A small network was shown many inputs. Here are its activations along a few directions, one row for each input.
In each table, some parts of the input vary, and every possible input appears once, in random order.
A made-up example of a description, with smaller parts first: one of 4 places along a line, together with either a single point or one of 11 places around a ring or (one of 3 separate values, together with one of 8 places around a ring).
Shared parts are said once, and a part with two or three values counts as separate values.
In the rows, 128 means zero.

Other details of the inputs shift rows strongly along two fixed directions, in all tables alike. That doesn't count.

Table:
x1: [163 120 164 110 184 110 189 151  95 125 157 120]
x2: [154 139 156 113 127 104 147 131  84 155 166  95]
x3: [ 97 105 129 139 149 131 121 125 127 102 116 121]
x4: [117 142  85 146  21 137  45  74 144 170 105 104]
x5: [171 152 137 138  95 106  97 107  63 217 149  95]
x6: [112 120 107 125 119 140 127 123 170  95 127 152]
x7: [ 93 109 123 131 141 132 122 121 135  95 122 119]
x8: [ 91 117 133 119 123 135 134 126 146  86 117 121]
x9: [108 116 132 147 100 133  97 120 122 143  97 124]
x10: [104 109 117 151 150 140 124 140 132 114 112 142]
x11: [177 167 148 131  78 106 100 117  75 221 141 100]
x12: [108 122 101 126 120 145 120 131 153  93 128 137]
x13: [172 147 168  85 182 121 190 156 112 118 161 131]
x14: [112 119 122 143 150 135 128 138 159 108 105 165]
x15: [112 101 116 152 139 129 131 127 147 113 119 143]
x16: [155 154 162  91 188 112 175 154  88 108 163 118]
x17: [ 98 127 133 118 118 142 132 127 150  81 117 124]
x18: [162 138 144 100 175 108 190 148 106 121 183 131]
x19: [122 128  94 141  81 136  86 109 168 142 108 149]
x20: [165 131 159 123 195 108 184 159  93 133 163 143]
x21: [ 91 118 118 121 132 136 123 118 142  89 119 122]
x22: [113 120 124 113 122 149 140 121 170  88 115 138]
x23: [106 111 121 117 126 141 144 119 165  92 113 135]
x24: [ 98 127 138 119 132 141 129 137 151  83 103 134]
x25: [182 157 155 107 136 118 149 137 108 169 147 125]
x26: [177 168 136 133  91 107  95 108  71 219 145 100]
x27: [107 124 104 129 134 142 117 139 153  96 115 145]
x28: [120 146  95 154  42 134  43  84 137 182  89 115]
x29: [107 125 110 136 142 141 120 143 150 101 108 150]
x30: [114 116 138 128 155 145 138 140 159 100  94 155]
x31: [184 165 121 142  90 109  99 121  79 227 154 110]
x32: [125 116  89 155  30 132  67  76 156 181  98 111]
x33: [114 122 117 135 142 136 125 137 166 102 107 165]
x34: [153 126 147 125 187 114 174 157  83 132 175 116]
x35: [114 102 137 134 155 141 142 138 145 101  97 148]
x36: [ 98 127 143 124 141 140 131 142 147  88  97 140]
x37: [160 136 128 125 140 111 147 136  87 162 178 106]
x38: [155 132 160 122 133 105 143 136  77 160 157  98]
x39: [108 104 109 142 130 130 132 122 156 107 125 143]
x40: [ 99 114  98 132 124 141 122 127 149 101 127 132]
Each input here is: one of 5 places around a ring, together with one of 8 places around a ring.
The inputs of x7 and x37 match in every part but the place on the ring of 5. If x26 is changed in the same way as x7 into x37, which row does it become?
> x31
The inputs of x1 and x15 match in every part but the place on the ring of 5. If x35 is changed in the same way as x1 into x15, which row does it become?
> x20
Start at x8 and move only the place on the ring of 5, one step at a time. The first step leads to x23. Which rows follow, in order?
> x18, x40, x21

Table:
x41: [151 126 146 127 173 117 162 149 108 135 145 138]
x42: [151 125 147 128 171 116 163 151 108 135 146 138]
x43: [ 93 118 108 119 121 145 124 122 167  78 116 135]
x44: [151 126 146 127 174 117 162 148 108 135 145 138]
x45: [168 163 124 114  63 118 103 100 110 189 148  99]
x46: [ 95 105 141 133 192 142 153 158 154  67  96 166]
x47: [146 147 152  93 147 122 166 142 118 111 156 121]
x48: [ 95 122 120 116 118 147 125 123 169  80 105 136]
x49: [152 135 154 123 177 119 156 152 104 134 136 140]
x50: [ 89 114 127 106 166 143 161 146 165  42 127 144]
x51: [173 151 127 146  85 113  93 114  96 215 130 119]
x52: [174 153 114 156  52 114  66  97 101 238 121 114]
x53: [123 131 172 126 137  98 126 120  35 153 156  58]
x54: [168 144 137 133 143 110 139 141  90 173 157 127]
x55: [164 154 135 102 118 113 146 128 103 148 173 107]
x56: [151 126 147 127 172 116 162 150 108 135 146 138]
x57: [101 115  83 175  66 143  57 100 160 159  82 143]
x58: [ 81  90 177 157 216 121 143 163  52 101 109 100]
x59: [112 118  97 162  99 138  82 113 146 149  98 142]
x60: [112 118  97 161 100 138  82 112 146 149  98 142]
x61: [ 96 112 114 120 116 144 130 120 172  80 115 135]
x62: [164 155 133 101 121 114 145 126 103 148 172 106]
x63: [ 95 122 121 116 117 146 125 124 169  80 106 136]
x64: [148 133 142 128 176 118 156 153 103 132 149 139]
x65: [ 96 112 113 119 117 144 130 119 172  80 114 135]
x66: [115 112 102 160  97 136  88 109 151 152  95 140]
x67: [112 123 102 131  68 139  99 100 164 127 116 122]
x68: [167 148 138 101 116 114 151 122 107 150 170 106]
x69: [ 95 122 120 116 119 147 125 122 169  80 105 136]
x70: [109 129  96 130  73 139  93 102 159 125 117 122]
x71: [ 98 110 124 148 142 143 116 137 157 103  87 157]
x72: [148 137 142  96 148 121 168 134 121 111 163 118]
What is each input in this table made of?
> one of 2 separate values, together with either a single point or (one of 3 separate values, together with one of 5 places along a line)
Which other rows does x61 become when the place on the line of 5 takes its other values? List them by row number.
> x65, x67, x68, x72
Which other rows does x69 become when the choice among 3 separate values takes its other values? List them by row number.
> x43, x68
